A small network was shown many inputs. Here are its activations along a few directions, one row for each input.
In each table, some parts of the input vary, and every possible input appears once, in random order.
Descriptions start from the smaller parts, as in this example, which fits no table here: one of 8 places around a ring, together with either a single point or one of 11 places around a ring or (one of 3 separate values, together with one of 6 places along a line).
Shared parts are said once, and a part with two or three values counts as separate values.
In the rows, 128 means zero.

Other details of the inputs vary at random and push rows far along three fixed directions, the same in every table; ignore that.

Table:
R1: [159 130 153 180 112 148 119 163 101 159 150]
R2: [111 127 141 135 136  97 123 157 114 103 119]
R3: [ 98 151 124  96 127 144 139  84  87 115 143]
R4: [128 125 108  98 138 126 158 106  97 125 132]
R5: [125 137 106  91 128 127 158  99 133 143 131]
R6: [128 132 108 106 144 128 154  90 152 130 124]
R7: [112 125 141 134 138  97 121 156 114 107 121]
R8: [154 143 152 193 111 150 123 149 155 154 139]
R9: [129 130 109 105 147 127 152  89 152 133 125]
R10: [131 125 140 122 136  90 113 145 151 119 142]
R11: [102 132 136 134 147 103 115 158 127 126 115]
R12: [144 133 150 208 117 148 116 143 141 148 124]
R13: [100 136 136 136 142 103 120 160 127 119 111]
R14: [108 144 127 101 127 142 134  63 131 107 144]
R15: [139 135 154 201 120 156 124 157 119 151 121]
R16: [153 146 151 178  96 150 125 157 137 172 146]
R17: [133 156 172 174  82 160 103 134 116 153 168]
R18: [134 137 150 171 118 196 131  74  86 138 135]
R19: [106 146 127 121 133 105 123 168 121 133 128]
R20: [117 139 133 122 124 100 129 165 107 115 135]
R21: [172 104 132 179 131 168 138  81 119 153 132]
R22: [127 136 138 111 115  91 123 155 132 128 146]
R23: [151  85  83  50  67 234  84 158 160 100  79]
R24: [127 132 106  89 134 126 153  96 133 150 134]
R25: [120 136 133 123 139  99 113 149 165 131 132]
R26: [134  93 104  77  73 211  47 227 149  92  77]
R27: [161 115 126 183 135 176 139  83 131 166 124]
R28: [138 124 114 106 135 122 157  90 139 111 131]
R29: [130 127 140 122 134  90 115 146 151 116 141]
R30: [118 123 106 122 150 126 145  86 139 124 110]
R31: [163  72  91  46  66 224  82 155 149  91  89]
R32: [118 121 137 139 137  87 110 142 137 106 125]
R33: [120 130 134 116 134  96 117 162 108 128 142]
R34: [157 122 126 188 128 177 148  85 131 156 120]
R35: [116 124 137 141 133  88 114 143 136 100 122]
R36: [ 98 136 126 118 135 136 125  59 116 101 130]
R37: [114 121 142 131 143  94 116 155 114 114 124]
R38: [135 128 112  92 119 123 161  98 121 125 137]
R39: [128 132 140 125 129  91 120 147 150 110 138]
R40: [128 133 138 109 118  89 120 154 132 131 148]
R41: [107 143 127 120 135 105 121 166 120 137 131]
R42: [115 140 103 103 138 136 162 110 109 131 121]
R43: [107 129 131 140 144  95 107 145 150 122 117]
R44: [115 121 112 113 158 131 147  97 115 135 112]
R45: [138 120 112  86 130 118 152  95 120 139 143]
R46: [113 126 112 116 153 133 153  99 116 128 108]
R47: [119 118 138 137 140  87 107 142 137 110 126]
R48: [127 110 118 110 155 123 147  96 102 122 120]
R49: [129 130 139 124 131  91 118 147 151 113 139]
R50: [125 115 118 112 149 125 152  98 103 115 116]
R51: [169 111 131 184 123 171 147  83 119 143 128]
R52: [155 141 152 192 113 149 121 149 156 157 140]
R53: [117 137 133 121 126  99 127 164 107 118 137]
R54: [116 144 131 111 121  99 120 157 145 143 138]
R55: [118 132 103  98 148 132 152 106 109 145 127]
Description of these inputs: one of 5 places around a ring, together with either a single point or (one of 2 separate values, together with one of 5 places along a line).
Q: The inputs of R29 and R47 match in every part but the place on the ring of 5. If R9 is changed in the same way as R29 into R47, which row does it become?
A: R43
Q: List by row number the other rows that have the place on the ring of 5 in common with R4.
A: R1, R3, R19, R20, R26, R33, R41, R42, R53, R55
Q: Start at R45 and move only the place on the ring of 5, one step at a time. The first step leads to R10. Which rows follow, in order?
A: R21, R48, R33
Q: Which other rows does R3 become when the place on the ring of 5 takes its other values? List them by row number.
A: R14, R17, R18, R36
Q: Start at R25 and move only the place on the line of 5, one step at a time. The first step leads to R9. Which rows follow, in order?
A: R6, R52, R8
